Look-ups in named tables: a row name and a column name give one cell, copied from the table.

Fakude:
fields: Pesinor, Pir, Fudas
Vodili: [81, 27, 50]
Lezi: [51, 35, 80]
Kel: [64, 11, 59]
Zotuvul: [39, 89, 44]

What is the Fudas of Kel in Fakude? 59
What is the Pir of Lezi in Fakude? 35
What is the Pesinor of Kel in Fakude? 64
What is the Pir of Kel in Fakude? 11
What is the Pir of Zotuvul in Fakude? 89
What is the Fudas of Lezi in Fakude? 80
What is the Pesinor of Vodili in Fakude? 81
What is the Pesinor of Lezi in Fakude? 51
What is the Pesinor of Zotuvul in Fakude? 39
What is the Fudas of Zotuvul in Fakude? 44
What is the Pir of Vodili in Fakude? 27
What is the Fudas of Vodili in Fakude? 50

Table Zupifu
	Vusaz	Nimuvu	Babaf	Zevis	Daki
Kirefan	-0.8	3.6	4.2	1.8	1.4
Dena	2.7	3.0	1.3	-0.3	-0.3
Mugid	2.0	1.1	-0.2	-9.7	-1.7
Tof	-3.5	-1.1	1.0	8.6	0.2

Mugid, Vusaz -> 2.0
Dena, Vusaz -> 2.7
Kirefan, Vusaz -> -0.8
Dena, Nimuvu -> 3.0
Tof, Babaf -> 1.0
Dena, Daki -> -0.3
Mugid, Zevis -> -9.7
Mugid, Nimuvu -> 1.1
Kirefan, Daki -> 1.4
Tof, Nimuvu -> -1.1
Dena, Babaf -> 1.3
Tof, Vusaz -> -3.5
Dena, Zevis -> -0.3
Kirefan, Nimuvu -> 3.6
Tof, Zevis -> 8.6
Tof, Daki -> 0.2
Mugid, Babaf -> -0.2
Kirefan, Babaf -> 4.2
Mugid, Daki -> -1.7
Kirefan, Zevis -> 1.8
Which row has the largest Daki? Kirefan

Table Gazop
,Botasis,Kofam
Fup,24,42
Ramide,25,51
Nit,75,59
Fefi,2,37
Gures,43,12
Piz,58,11
Dib,17,67
Lipa,23,50
Ges,11,52
Ris,42,14
Turugi,17,42
Mita,29,46
Fata,28,60

Ris, Kofam => 14
Nit, Kofam => 59
Fata, Botasis => 28
Lipa, Botasis => 23
Fup, Kofam => 42
Nit, Botasis => 75
Fata, Kofam => 60
Ramide, Botasis => 25
Dib, Kofam => 67
Mita, Botasis => 29
Ges, Kofam => 52
Fefi, Botasis => 2
Fefi, Kofam => 37
Ges, Botasis => 11
Ris, Botasis => 42
Lipa, Kofam => 50
Piz, Botasis => 58
Fup, Botasis => 24
Mita, Kofam => 46
Piz, Kofam => 11

Rog =
|  | Fol | Nub | Pasa |
|---|---|---|---|
| Bok | 16 | 18 | 55 |
| Dup | 30 | 48 | 49 |
| Koz | 55 | 8 | 91 |
| Bep | 88 | 45 | 90 |

Koz, Pasa => 91
Bok, Pasa => 55
Koz, Nub => 8
Dup, Pasa => 49
Bep, Pasa => 90
Dup, Fol => 30
Bep, Nub => 45
Which row has the largest Pasa? Koz

Terut =
	Rulu	Rup	Roz	Laga	Kovan	Sete	Lemad	Bule	Fus
Mebagu	269	555	282	610	538	299	529	276	586
Ropi	528	773	434	411	339	447	362	182	388
Zada	284	425	227	651	565	244	550	299	658
Sib	359	299	320	543	559	328	547	505	493
Pud	294	193	297	509	600	318	604	682	453
Rozip	897	335	474	347	300	459	298	340	329
Tilado	277	558	291	595	516	308	510	269	593
Gufiga	252	454	262	622	564	277	555	310	645
Ruluno	356	312	319	538	558	328	549	514	481
Gegedut	306	484	246	633	546	264	532	289	607

Gegedut, Rup => 484
Mebagu, Sete => 299
Zada, Fus => 658
Ruluno, Rulu => 356
Gegedut, Lemad => 532
Rozip, Lemad => 298
Gegedut, Bule => 289
Ruluno, Rup => 312
Ropi, Bule => 182
Row with the largest Roz: Rozip

Nufab:
,Bafa,Ran
Povu,127,110
Pas,86,200
Fedog,130,157
Vaki,157,118
Taf,193,33
Teputi,149,78
Zake,142,36

Pas, Ran -> 200
Taf, Ran -> 33
Taf, Bafa -> 193
Pas, Bafa -> 86
Fedog, Ran -> 157
Teputi, Ran -> 78
Zake, Bafa -> 142

Lekorun =
fields: Kuf, Tafele
Nub: [64, 85]
Sarori: [53, 61]
Pazo: [46, 42]
Vage: [43, 2]
Dufavet: [49, 60]
Zeva: [61, 81]
Boz: [60, 40]
Kavofa: [33, 64]
Vifofe: [61, 82]
Marun: [50, 14]
Bem: [34, 55]
Bigal: [51, 41]
Moladom: [48, 12]

What is the Kuf of Sarori in Lekorun?
53
What is the Tafele of Pazo in Lekorun?
42
What is the Kuf of Moladom in Lekorun?
48
What is the Tafele of Bem in Lekorun?
55
What is the Tafele of Vifofe in Lekorun?
82
What is the Kuf of Zeva in Lekorun?
61
What is the Tafele of Zeva in Lekorun?
81
What is the Tafele of Marun in Lekorun?
14
What is the Tafele of Nub in Lekorun?
85
What is the Kuf of Bigal in Lekorun?
51
What is the Tafele of Kavofa in Lekorun?
64
What is the Kuf of Kavofa in Lekorun?
33
What is the Kuf of Pazo in Lekorun?
46
What is the Tafele of Vage in Lekorun?
2
What is the Tafele of Sarori in Lekorun?
61

Zak.tsv
	Fegesiz	Kir	Gumagir	Sosu	Bazitog
Meko	-0.33	-0.13	0.27	-0.02	-0.25
Budog	-0.21	-0.18	0.46	-0.23	0.10
Dulivit	-0.17	-0.23	0.23	-0.36	-0.08
Lat	-0.07	-0.15	0.19	-0.44	-0.01
Guz	-0.51	-0.50	0.16	-0.49	0.01
Zunubov	0.06	-0.06	-0.57	-0.29	-0.45
Gapirum	0.35	0.07	-0.59	-0.41	-0.49
Zogiv	-0.38	-0.09	0.13	0.26	0.25
Zeken	-0.16	-0.28	0.14	-0.12	0.03
Tik	-0.47	-0.17	0.52	-0.11	0.13
Nonu	-0.14	-0.01	0.38	-0.26	-0.01
Tumemi	-0.02	-0.16	-0.72	-0.09	-0.33

Dulivit, Bazitog => -0.08
Tumemi, Gumagir => -0.72
Nonu, Bazitog => -0.01
Zunubov, Sosu => -0.29
Zunubov, Kir => -0.06
Tik, Bazitog => 0.13
Zeken, Kir => -0.28
Gapirum, Fegesiz => 0.35
Lat, Sosu => -0.44
Budog, Bazitog => 0.10
Gapirum, Gumagir => -0.59
Lat, Gumagir => 0.19
Lat, Kir => -0.15
Nonu, Kir => -0.01

Zuv.csv
,Kan,Fas,Rin,Vimato,Mel,Vuk,Zivesaf
Bet,0.35,0.68,0.75,0.68,0.74,0.49,0.71
Per,0.49,0.64,0.63,0.58,0.62,0.47,0.56
Salob,0.50,0.62,0.67,0.60,0.67,0.52,0.59
Dodab,0.51,0.33,0.38,0.43,0.36,0.51,0.47
Ves,0.29,0.53,0.61,0.64,0.53,0.50,0.73
Dizes,0.21,0.62,0.73,0.66,0.68,0.56,0.78
Ponizer,0.47,0.47,0.33,0.43,0.22,0.60,0.47
Noz,0.38,0.62,0.77,0.70,0.77,0.49,0.74
Bufam,0.41,0.45,0.44,0.43,0.37,0.60,0.55
Fego,0.48,0.48,0.40,0.42,0.40,0.58,0.48
Vege,0.39,0.59,0.83,0.67,0.77,0.52,0.74
Mik,0.33,0.66,0.78,0.69,0.69,0.49,0.74
Notosu,0.17,0.35,0.59,0.45,0.32,0.58,0.73

Rin of Noz = 0.77
Vimato of Bufam = 0.43
Vimato of Fego = 0.42
Kan of Per = 0.49
Vimato of Bet = 0.68
Kan of Dodab = 0.51

